A small network was shown many inputs. Here are its activations along a few directions, one row for each input.
Each table varies a few parts of the input and shows all the possible inputs, shuffled.
Descriptions start from the smaller parts, as in this example, which fits no table here: one of 8 places around a ring, together with either a single point or one of 9 places along a line or (one of 2 separate values, together with one of 6 places along a line).
Shared parts are said once, and a part with two or three values counts as separate values.
In the rows, zero is written as 128.

Other details of the inputs vary at random and push rows far along three fixed directions, the same in every table; ignore that.

A family of inputs:
r1: 127 135 134 134 133 123 131 142 131 119 118 141
r2: 123 137 135 131 144 125 130 141 128 114 123 136
r3: 121 135 130 139 122 124 124 141 130 118 121 133
r4: 119 134 136 139 125 128 123 144 129 115 124 127
r5: 131 117 136 97 110 148 132 78 129 168 158 120
r6: 117 141 122 127 144 116 129 134 127 109 120 132
r7: 218 54 115 131 74 179 130 152 123 126 114 112
r8: 116 137 123 133 139 123 128 137 130 107 125 123
r9: 116 108 129 157 124 138 142 112 122 133 108 136
r10: 112 109 135 156 128 140 140 113 122 131 112 131
r11: 227 53 115 129 92 180 135 151 121 127 114 117
r12: 105 159 136 17 114 124 139 105 139 136 162 126
r13: 113 136 118 134 129 117 128 138 131 115 124 133
r14: 113 133 125 137 132 123 126 142 130 112 128 124
r15: 116 138 117 132 136 119 130 135 131 109 122 129
r16: 111 110 137 155 130 141 140 113 122 130 113 129
r17: 108 117 139 156 125 139 136 108 127 125 124 140
r18: 117 156 129 16 131 123 142 101 136 132 157 124
r19: 117 108 128 157 123 137 143 111 122 133 107 138
r20: 115 133 130 138 124 125 123 142 128 113 125 127
r21: 112 116 133 159 121 137 137 106 128 127 121 146
r22: 224 51 122 131 80 174 134 153 123 128 115 116
r23: 119 137 129 130 147 123 126 137 125 106 124 123
r24: 114 131 127 138 133 125 125 143 129 111 129 122
r25: 122 135 127 139 120 121 125 140 130 120 119 137
r26: 144 136 113 80 121 127 122 104 130 159 157 105
r27: 117 133 124 138 121 121 125 140 128 116 122 133
r28: 124 139 129 128 140 121 134 139 129 116 119 145
r29: 118 138 127 129 147 121 127 136 126 107 123 125
r30: 128 131 137 139 127 120 129 143 130 119 121 137
r31: 117 141 121 126 143 115 130 133 127 109 119 134
r32: 126 133 139 134 135 127 130 145 131 117 121 135
r33: 119 134 134 139 124 127 123 143 129 116 123 129
r34: 98 136 142 28 117 139 160 77 135 147 147 133
r35: 133 117 133 97 108 145 133 76 129 170 156 123
r36: 153 155 104 226 164 89 54 90 109 251 171 74
r37: 115 108 131 157 125 139 142 112 122 132 109 135
r38: 119 138 126 127 147 116 128 135 130 113 119 137
r39: 224 53 124 130 88 181 134 154 123 128 115 113
r40: 127 134 136 134 134 124 131 143 131 119 119 139
r41: 115 132 132 138 125 126 123 143 127 113 126 125
r42: 142 140 124 79 108 127 119 108 131 167 155 115
r43: 113 135 122 136 130 120 127 140 130 114 126 129
r44: 123 138 132 130 142 123 132 140 129 115 121 141
r45: 148 140 126 69 126 128 128 107 130 163 154 123
r46: 152 154 110 224 167 92 53 92 109 248 174 68
r47: 117 133 126 138 122 123 124 141 128 115 123 131
r48: 129 127 141 140 129 125 127 146 129 117 124 131
r49: 116 139 116 131 135 117 131 134 131 110 121 132
r50: 150 134 129 78 111 124 126 110 132 166 153 122
r51: 133 118 131 97 108 144 133 76 129 171 155 125
r52: 113 134 123 137 131 121 126 141 130 113 127 127
r53: 146 139 134 71 121 130 126 111 133 164 155 118
r54: 128 128 140 140 129 123 128 145 129 118 123 133
r55: 117 134 122 138 120 120 125 139 128 117 121 135
r56: 124 136 137 132 145 127 130 142 128 114 124 134
r57: 113 115 132 159 120 136 138 106 128 128 119 148
r58: 117 140 126 128 146 119 128 135 126 107 122 128
r59: 120 136 132 130 150 121 126 137 129 111 122 130
r60: 128 131 135 139 126 119 129 142 130 120 120 139
r61: 116 136 125 133 140 124 128 138 130 107 126 120
r62: 119 137 130 128 149 119 127 136 130 111 121 133
r63: 113 135 120 135 129 118 127 139 130 114 125 131
r64: 119 139 125 127 146 115 129 134 130 113 118 139
r65: 116 137 121 132 138 121 129 136 130 108 124 125
r66: 127 136 132 133 132 121 132 142 131 120 117 143
Description of these inputs: one of 6 places along a line, together with either one of 2 separate values or one of 9 places around a ring.
Q: Changing only the place on the line of 6 turns r63 into r43. The same change can be made to r45. Which row results?
A: r44
Q: Changing only the place on the line of 6 turns r7 into r25. The same change can be made to r52. Which row results?
A: r13
Q: Which other rows does r51 become when the choice among 2 separate values takes its other values? List them by row number.
A: r37

A family of inputs:
r67: 116 124 133 115 124 127 132 104 124 154 144 110
r68: 103 148 129 112 126 111 124 91 138 151 141 140
r69: 187 64 134 160 101 170 128 129 120 141 128 111
r70: 109 144 134 193 125 93 107 163 132 128 117 118
r71: 161 94 116 74 113 155 127 133 131 105 135 112
r72: 115 157 121 101 161 107 133 122 142 146 152 126
r73: 144 117 127 65 139 126 151 137 136 113 127 134
r74: 150 114 137 162 110 131 130 185 123 107 99 145
r75: 161 124 111 176 153 113 107 132 117 174 127 107
r76: 140 99 153 74 109 156 151 120 127 114 132 131
r77: 135 142 112 167 163 109 110 133 123 169 129 116
r78: 142 125 139 69 90 143 141 150 146 118 121 120
r79: 126 90 124 198 114 147 150 159 139 58 74 170
r80: 113 165 143 96 125 113 118 142 136 158 145 132
r81: 162 102 125 164 140 133 134 154 119 86 99 133
r82: 105 175 136 98 124 97 113 132 131 143 165 144
r83: 129 120 119 183 129 134 114 115 115 174 130 103
r84: 113 170 126 104 159 109 131 111 135 131 153 126
r85: 164 108 115 75 117 158 138 128 125 114 118 121
r86: 109 146 125 215 171 112 125 164 119 82 84 145
r87: 102 155 119 100 149 118 111 117 136 130 156 111
r88: 124 146 123 101 158 105 129 122 137 149 148 122
r89: 102 138 119 218 165 116 123 160 128 73 96 138
r90: 140 121 124 68 128 140 141 123 134 99 130 125
r91: 172 121 112 186 147 119 103 122 118 159 138 103
r92: 150 89 119 155 109 157 140 127 129 135 130 111
r93: 87 104 131 119 120 133 177 154 129 38 81 170
r94: 163 95 144 80 99 163 147 117 129 124 120 142
r95: 144 117 136 188 131 126 104 108 126 171 140 124
r96: 118 130 115 114 118 124 134 99 117 158 135 122
r97: 80 174 146 121 126 95 129 154 137 111 117 132
r98: 191 70 107 146 113 155 106 143 115 126 121 97
r99: 152 91 130 82 97 164 157 120 124 123 120 119
r100: 64 150 164 150 153 109 144 140 135 70 99 176
r101: 101 112 154 125 125 150 169 156 147 39 92 183
r102: 171 117 124 78 84 155 129 147 133 114 153 145
r103: 172 127 112 183 146 121 104 123 109 162 126 104
r104: 144 112 117 69 119 155 128 135 128 107 124 119
r105: 123 131 137 187 139 130 112 113 124 163 149 112
r106: 177 99 112 141 123 148 121 134 114 123 110 111
r107: 97 162 124 95 151 111 108 117 123 131 140 114
r108: 123 138 116 177 128 119 104 102 122 175 122 131
r109: 104 146 148 107 135 135 129 108 123 151 142 126
r110: 96 159 148 104 139 123 125 101 132 151 138 145
r111: 92 142 118 111 129 110 135 97 129 149 148 128
r112: 75 156 159 129 149 121 139 124 124 108 120 143
r113: 158 106 115 190 115 122 100 101 118 180 128 118
r114: 184 87 112 144 121 147 118 134 116 123 116 108
r115: 100 137 133 113 131 123 135 103 132 149 150 114
r116: 83 153 116 112 132 111 139 98 134 146 152 131
r117: 131 150 125 109 100 109 110 127 133 146 157 113
r118: 62 157 142 149 143 107 146 134 133 72 83 177
r119: 124 151 140 99 120 103 115 140 132 162 154 130
r120: 150 91 110 81 93 161 154 116 122 130 121 131
r121: 97 181 128 104 114 107 109 122 139 131 163 125
Q: Describe the family of inputs behind these rows.
A: one of 5 places along a line, together with either one of 2 separate values or one of 4 places along a line or one of 5 places around a ring
Q: Changing only the place on the line of 5 turns r96 into r93. The same change can be made to r118. Which row results?
A: r113
Q: List by row number the other rows that have the place on the line of 5 in common with r115.
A: r68, r69, r71, r82, r88, r90, r91, r95, r111, r117
Q: Which other rows does r78 become when the place on the line of 5 takes its other values? List them by row number.
A: r70, r97, r117, r121
Q: Which other rows does r121 become when the choice among 2 separate values takes its other values? List them by row number.
A: r102
